Here are a small network's activations along a few directions, averaged over the inputs that share one value of a field.
Related values have similar rows: they may be neighbours, one step apart, or belong to one group.
(in the rows, 500 means zero)
Strong random noise was added to every row along 18 fixed directions; ignore it. To show where, here is one row again and again, with new noise each time:
[494 492 452 373 572 520 514 321 420 683 604 586 519 491 562 531 482 478 574 530 369 724 628 423 591 533 543 422 733 478]
[598 401 393 429 590 399 531 622 525 464 406 405 580 467 557 507 592 524 332 498 460 578 521 616 513 438 537 403 421 470]
[555 565 525 500 448 392 343 636 614 591 626 579 453 426 634 426 676 523 328 377 432 585 363 476 456 365 400 514 354 563]
[699 533 644 337 446 428 502 455 571 582 603 648 365 478 432 608 566 542 209 720 399 625 543 473 342 424 473 657 169 737]
[617 537 311 646 541 277 413 380 503 195 425 551 512 556 529 627 388 438 453 493 405 466 765 552 478 390 384 458 332 638]
[583 451 463 509 535 482 562 556 354 617 498 596 573 428 491 539 540 436 404 416 554 536 476 519 476 605 312 515 415 431]
[735 379 584 457 492 673 556 626 479 662 275 500 506 432 605 286 569 663 446 524 605 489 550 362 292 628 428 579 299 491]
[559 566 499 400 610 456 518 692 443 554 419 465 488 421 523 344 666 554 358 430 406 579 566 605 587 492 537 342 599 589]
[538 530 312 550 516 493 330 434 507 516 652 580 327 547 212 510 440 328 579 549 508 235 562 617 519 346 466 584 498 515]
[620 478 502 522 514 530 482 457 513 541 501 429 442 566 356 384 540 537 448 541 460 469 628 484 440 481 583 545 537 492]
[492 248 424 206 451 682 424 181 371 508 583 642 474 257 425 412 407 622 458 560 573 450 481 596 531 543 380 665 436 534]
[492 477 500 672 386 597 566 371 439 404 649 449 449 468 594 508 527 509 480 426 431 573 474 401 381 570 428 593 575 583]
[593 507 334 656 627 621 653 718 380 546 449 471 478 531 379 523 383 369 686 477 584 239 560 273 509 513 714 447 567 595]
[482 503 157 675 490 482 406 387 624 514 558 409 552 556 434 537 480 488 600 368 615 490 446 471 420 416 440 623 347 366]
[526 525 419 504 575 414 406 421 511 244 218 534 493 577 610 433 546 541 508 401 457 430 606 598 503 424 373 439 417 539]
[570 451 418 352 513 469 647 288 461 490 535 640 577 495 563 635 657 567 271 557 296 730 543 689 409 559 268 570 553 341]
[527 316 504 457 608 314 348 524 456 541 567 539 402 580 579 734 448 327 492 542 427 596 509 476 534 441 510 410 463 605]
[613 648 370 426 534 440 519 376 591 699 516 621 546 522 438 456 556 502 463 543 450 620 649 591 412 470 372 563 474 369]
[505 517 896 349 483 472 318 612 309 583 472 800 367 414 476 499 552 587 344 583 456 531 481 454 661 604 303 414 355 634]
[503 397 355 293 512 566 492 472 456 664 671 661 605 256 684 497 462 472 515 472 481 573 401 411 631 406 529 440 531 491]


Field Rop:
c4: [512 626 382 635 421 437 339 269 629 527 638 294 447 651 502 467 603 399 561 395 453 704 515 400 486 307 602 531 430 555]
c3: [484 615 468 531 489 527 437 563 464 478 545 607 407 364 735 503 362 576 656 553 380 561 729 367 512 549 495 393 606 808]
c21: [398 398 547 475 541 430 385 488 569 353 400 565 564 548 556 410 338 509 680 479 483 298 539 586 562 479 515 417 741 318]
c9: [399 633 568 517 407 435 334 315 581 559 575 503 598 432 608 365 292 493 684 537 548 619 668 378 711 413 581 332 535 471]
c10: [517 621 470 457 441 403 466 655 544 533 661 580 567 273 444 413 508 648 300 493 505 533 522 566 597 492 434 456 376 548]
c20: [380 703 608 626 415 462 370 536 537 500 544 445 441 606 126 526 362 430 609 664 637 358 584 658 687 502 513 447 474 383]
c16: [393 488 535 702 419 632 650 455 459 538 548 431 559 672 443 755 496 431 642 555 567 578 334 383 461 624 468 574 518 209]
c6: [711 541 424 541 547 393 537 647 590 688 442 592 569 540 577 417 370 180 654 434 633 285 626 470 377 377 540 493 434 479]
c1: [626 410 396 431 560 584 466 413 415 669 440 402 411 584 267 551 470 454 544 638 607 533 644 500 499 557 563 530 358 531]
c8: [538 726 496 485 470 570 419 413 674 538 392 476 497 601 252 321 498 600 575 667 505 375 658 564 552 377 597 557 464 359]
c11: [511 553 622 612 372 511 532 612 528 587 585 370 507 550 422 585 523 392 438 634 545 566 465 549 527 525 524 463 419 386]
c17: [498 471 530 442 475 237 421 338 547 370 543 491 696 455 485 517 428 498 298 379 552 562 525 545 558 423 507 554 339 519]
c5: [455 527 582 339 491 554 579 516 639 642 357 426 521 436 569 398 434 600 589 616 624 636 502 560 372 579 540 547 428 551]
c13: [555 561 702 390 454 668 525 571 412 671 358 374 419 450 350 353 538 540 465 715 632 541 608 637 542 625 508 489 397 557]
c2: [646 607 612 579 426 372 451 356 651 387 509 519 695 704 302 413 540 699 298 476 331 516 648 308 538 352 685 556 451 285]
c18: [559 561 447 463 453 555 513 542 449 540 541 540 637 406 387 469 492 448 454 568 570 402 474 539 629 397 524 488 399 368]
c22: [571 381 513 477 566 513 463 782 447 547 533 625 351 435 533 601 480 407 498 556 500 304 404 444 459 471 487 476 426 658]
c19: [341 418 197 445 624 506 401 411 489 408 492 351 476 439 574 448 462 534 684 389 468 558 552 624 632 479 551 375 749 574]
c12: [700 319 622 556 440 555 518 491 445 554 446 348 546 547 475 486 403 253 523 591 660 370 525 436 398 469 573 574 333 444]
c15: [510 641 254 567 442 609 517 595 637 405 460 474 472 460 596 432 575 519 604 427 498 372 470 532 465 342 520 505 465 544]
c14: [488 372 449 552 455 710 421 713 313 675 663 501 474 379 468 444 681 593 427 423 441 496 396 520 611 640 368 467 688 324]
c7: [518 231 506 638 476 442 256 643 479 275 502 395 580 476 469 380 486 741 411 454 423 346 561 519 604 514 516 422 613 312]
The values of Rop form 6 separate groups.
Question: List the group mates of c9, in the order listed.
Answer: c10, c1
Question: List the group mates of c6, in the order listed.
Answer: c20, c11, c15
Question: List the group mates of c16, in the order listed.
Answer: c21, c5, c2
Question: List the group mates of c7, in the order listed.
Answer: c8, c18, c12
Question: List the group mates of c3, in the order listed.
Answer: c17, c13, c14
